Here are a small network's activations along a few directions, averaged over the inputs that share one value of a field.
Related values have similar rows: they may be neighbours, one step apart, or belong to one group.
(in the rows, 500 means zero)
Strong random noise was added to every row along 8 fixed directions; ignore it. To show where, here is one row again and again, with new noise each time:
[406 571 368 565 115 657 189 416 532 639 425 581 109 278 368 608 236 687
 685 479 386 532 849]
[506 573 583 175 501 578 740 394 385 772 235 763 419 687 295 419 352 201
 435 666 519 435 434]
[487 398 392 421 444 482 523 518 475 733 392 424 659 605 402 737 461 505
 638 463 581 436 510]
[659 563 634 332 387 448 610 377 437 563 281 543 397 500 581 389 662 405
 491 466 608 613 444]
[557 469 487 529 676 409 571 631 524 350 648 392 755 615 562 585 739 423
 495 475 584 500 420]
[536 527 623 385 677 507 561 503 408 398 478 595 650 661 474 377 636 250
 500 563 499 519 320]
[498 430 386 501 567 424 460 653 579 358 671 334 834 643 524 670 721 448
 576 442 594 521 525]
[350 494 547 595 772 664 452 529 462 579 548 746 404 613 310 454 211 435
 485 703 259 229 497]
[533 397 549 679 822 472 576 571 321 615 511 450 687 523 459 678 491 537
 602 478 484 355 206]
[468 506 536 428 594 550 439 505 540 575 533 592 659 606 452 489 531 436
 487 468 507 496 518]


VARAT, 12 values:
muvu: [612 704 557 431 297 411 577 504 356 369 516 478 403 301 490 539 648 410
 451 461 633 851 344]
lop: [505 471 491 509 641 360 538 646 683 194 749 375 714 635 645 423 652 501
 301 557 511 564 524]
befiv: [371 570 543 672 776 583 558 595 474 456 811 594 725 343 428 512 448 527
 375 402 531 532 329]
muf: [517 431 396 453 348 558 334 434 588 689 461 447 506 471 556 580 396 729
 560 388 531 563 702]
dagem: [537 477 587 574 574 514 491 461 553 445 449 583 287 538 575 374 476 505
 447 611 384 356 534]
tigi: [616 464 618 596 610 521 677 416 304 664 326 485 433 437 553 514 442 571
 574 538 529 437 197]
sol: [357 465 404 443 526 542 420 566 439 534 591 465 953 610 278 638 431 379
 617 463 516 658 275]
vimim: [549 534 393 400 628 422 786 605 469 337 586 438 526 592 475 420 534 312
 319 631 519 440 483]
rame: [353 526 593 273 471 633 401 400 523 792 454 702 648 445 399 386 300 523
 383 297 537 618 531]
sez: [573 440 383 626 369 425 545 420 517 568 419 272 489 358 628 531 578 676
 552 374 582 514 504]
tapam: [429 520 555 466 526 461 463 551 509 399 636 498 691 453 528 531 619 434
 465 355 592 610 421]
gidon: [465 308 347 586 395 408 389 486 558 650 371 289 534 514 546 647 456 690
 621 415 475 295 613]
A value of VARAT combines one of 3 hidden first parts with one of 4 second parts; all combinations occur once.
- Changing only the second part turns tapam into gidon. rame has the same second part as tapam; what does that change turn rame into? => vimim
- Changing only the second part turns muvu into dagem. lop has the same second part as muvu; what does that change turn lop into? => muf

TINIR, 14 values:
burob: [405 438 716 504 539 487 282 419 694 437 557 512 623 636 680 345 564 587
 447 494 457 506 500]
siv: [361 498 555 224 214 648 188 351 555 632 275 687 523 664 360 484 446 348
 703 475 452 625 678]
tudov: [438 549 585 193 421 629 304 324 625 760 349 764 639 551 435 252 473 340
 413 277 525 546 597]
zes: [389 406 235 391 529 567 370 650 426 633 553 345 881 725 218 813 353 387
 748 552 472 527 466]
tesi: [312 381 440 902 667 610 176 545 403 308 654 480 267 271 488 461 250 700
 630 516 186 220 524]
kozav: [468 684 372 443 268 609 543 491 552 297 583 524 303 374 461 446 594 378
 490 519 574 589 749]
ruvas: [597 590 518 619 762 504 980 544 521 657 573 615 360 468 476 447 386 492
 238 638 543 275 419]
mave: [508 596 692 615 305 580 296 391 312 335 393 600 125 191 518 281 331 661
 613 499 340 736 382]
zarag: [606 541 404 250 245 543 475 336 531 755 297 564 608 533 432 426 457 461
 488 411 625 735 554]
duf: [497 467 630 489 541 442 597 407 221 416 308 454 333 433 493 345 423 381
 600 600 377 456 290]
safud: [479 427 534 490 757 533 596 595 590 368 547 680 345 811 525 424 486 323
 396 793 328 146 586]
zike: [699 388 573 621 642 426 440 421 418 833 347 394 637 478 644 673 585 737
 597 327 571 444 372]
bofaf: [422 581 511 124 106 517 438 430 670 468 393 620 508 698 426 410 641 294
 458 566 629 717 717]
zubi: [506 282 350 315 268 291 676 500 439 605 229 182 760 621 504 699 530 534
 662 458 666 541 407]
TINIR is arranged as a ring.
- A walk along TINIR starts at tudov and steps to its neighbour kozav. Put burob, tesi, ruvas, zike in the order it reaches them. => ruvas, zike, burob, tesi
- Which values are neighbours of siv? Give them in the order they are listed. => safud, bofaf
- Which values are neighbours of zubi? Give them in the order they are listed. => mave, duf

GEZO, 10 values:
lozuf: [612 342 564 569 541 464 286 398 497 416 345 365 528 602 719 365 720 537
 691 455 423 389 508]
sizip: [462 534 779 375 470 499 512 348 500 668 306 692 406 536 526 340 453 491
 417 517 487 508 425]
mas: [446 375 564 276 355 474 515 401 656 630 306 531 586 734 526 391 405 496
 469 558 524 521 542]
sul: [453 263 453 564 255 474 409 320 281 386  78 320 194 485 514 357 290 495
 854 662 288 308 386]
ril: [541 381 367 558 378 457 499 494 617 614 391 349 311 582 578 606 323 768
 508 649 437 357 692]
sobam: [540 735 536 567 586 562 478 507 598 326 765 634 371 317 555 234 520 532
 235 472 427 689 664]
mig: [566 500 620 493 570 416 505 567 470 187 536 498 550 623 563 454 778 282
 537 568 512 568 307]
tuni: [569 564 636 364 451 635 315 374 340 474 332 661 510 573 449 357 595 305
 700 536 464 658 377]
nusip: [410 423 431 428 256 466 724 464 409 411 195 471  39 534 417 445 280 389
 591 785 390 218 585]
zur: [297 468 412 366 541 660 348 513 555 437 537 643 558 694 330 401 365 245
 553 600 354 307 650]
GEZO is arranged as a ring.
- A walk along GEZO starts at mig and steps to its neighbour sizip. Put mas, sul, sobam, zur in the order it reaches them. => mas, sobam, sul, zur
- How many steps from neighbour to neighbour lead from ril to lozuf, at the fewest? => 5

KEP, 12 values:
gomiv: [398 543 504 443 655 584 577 542 439 408 600 612 669 566 373 391 421 325
 453 576 468 506 385]
pib: [452 346 473 477 442 433 533 435 574 517 353 420 440 592 576 416 433 552
 488 561 449 339 562]
rezi: [603 551 370 436 367 459 552 527 500 639 528 397 638 437 471 700 637 485
 548 342 700 619 543]
bele: [478 504 383 472 476 450 617 665 494 217 614 396 513 614 448 641 587 308
 566 649 530 465 500]
vateb: [368 419 405 594 312 502 209 534 498 330 531 366 545 451 472 601 473 574
 756 464 413 547 578]
verod: [432 499 449 501 338 522 413 480 568 415 468 477 370 512 483 472 444 521
 551 578 429 508 626]
lal: [521 599 571 462 713 511 553 540 395 396 634 540 688 471 485 386 558 391
 376 453 510 639 288]
zezu: [582 568 480 438 409 471 613 498 470 525 435 504 382 493 499 576 535 475
 474 567 570 539 502]
liv: [485 461 396 304 336 431 607 522 451 280 359 419 424 695 450 504 585 192
 625 700 493 415 567]
tirot: [497 580 546 428 466 504 501 503 459 305 500 597 392 546 453 338 490 346
 454 650 420 565 474]
bolak: [657 434 573 595 600 466 694 437 500 875 312 540 244 428 594 562 389 731
 415 460 510 291 537]
fezo: [568 507 586 711 570 521 378 491 424 387 602 457 454 355 586 493 596 595
 585 438 482 595 373]
A value of KEP combines one of 3 hidden first parts with one of 4 second parts; all combinations occur once.
- Changing only the second part turns liv into bele. rezi has the same second part as liv; what does that change turn rezi into? => fezo
- Changing only the second part turns gomiv into verod. lal has the same second part as gomiv; what does that change turn lal into? => tirot
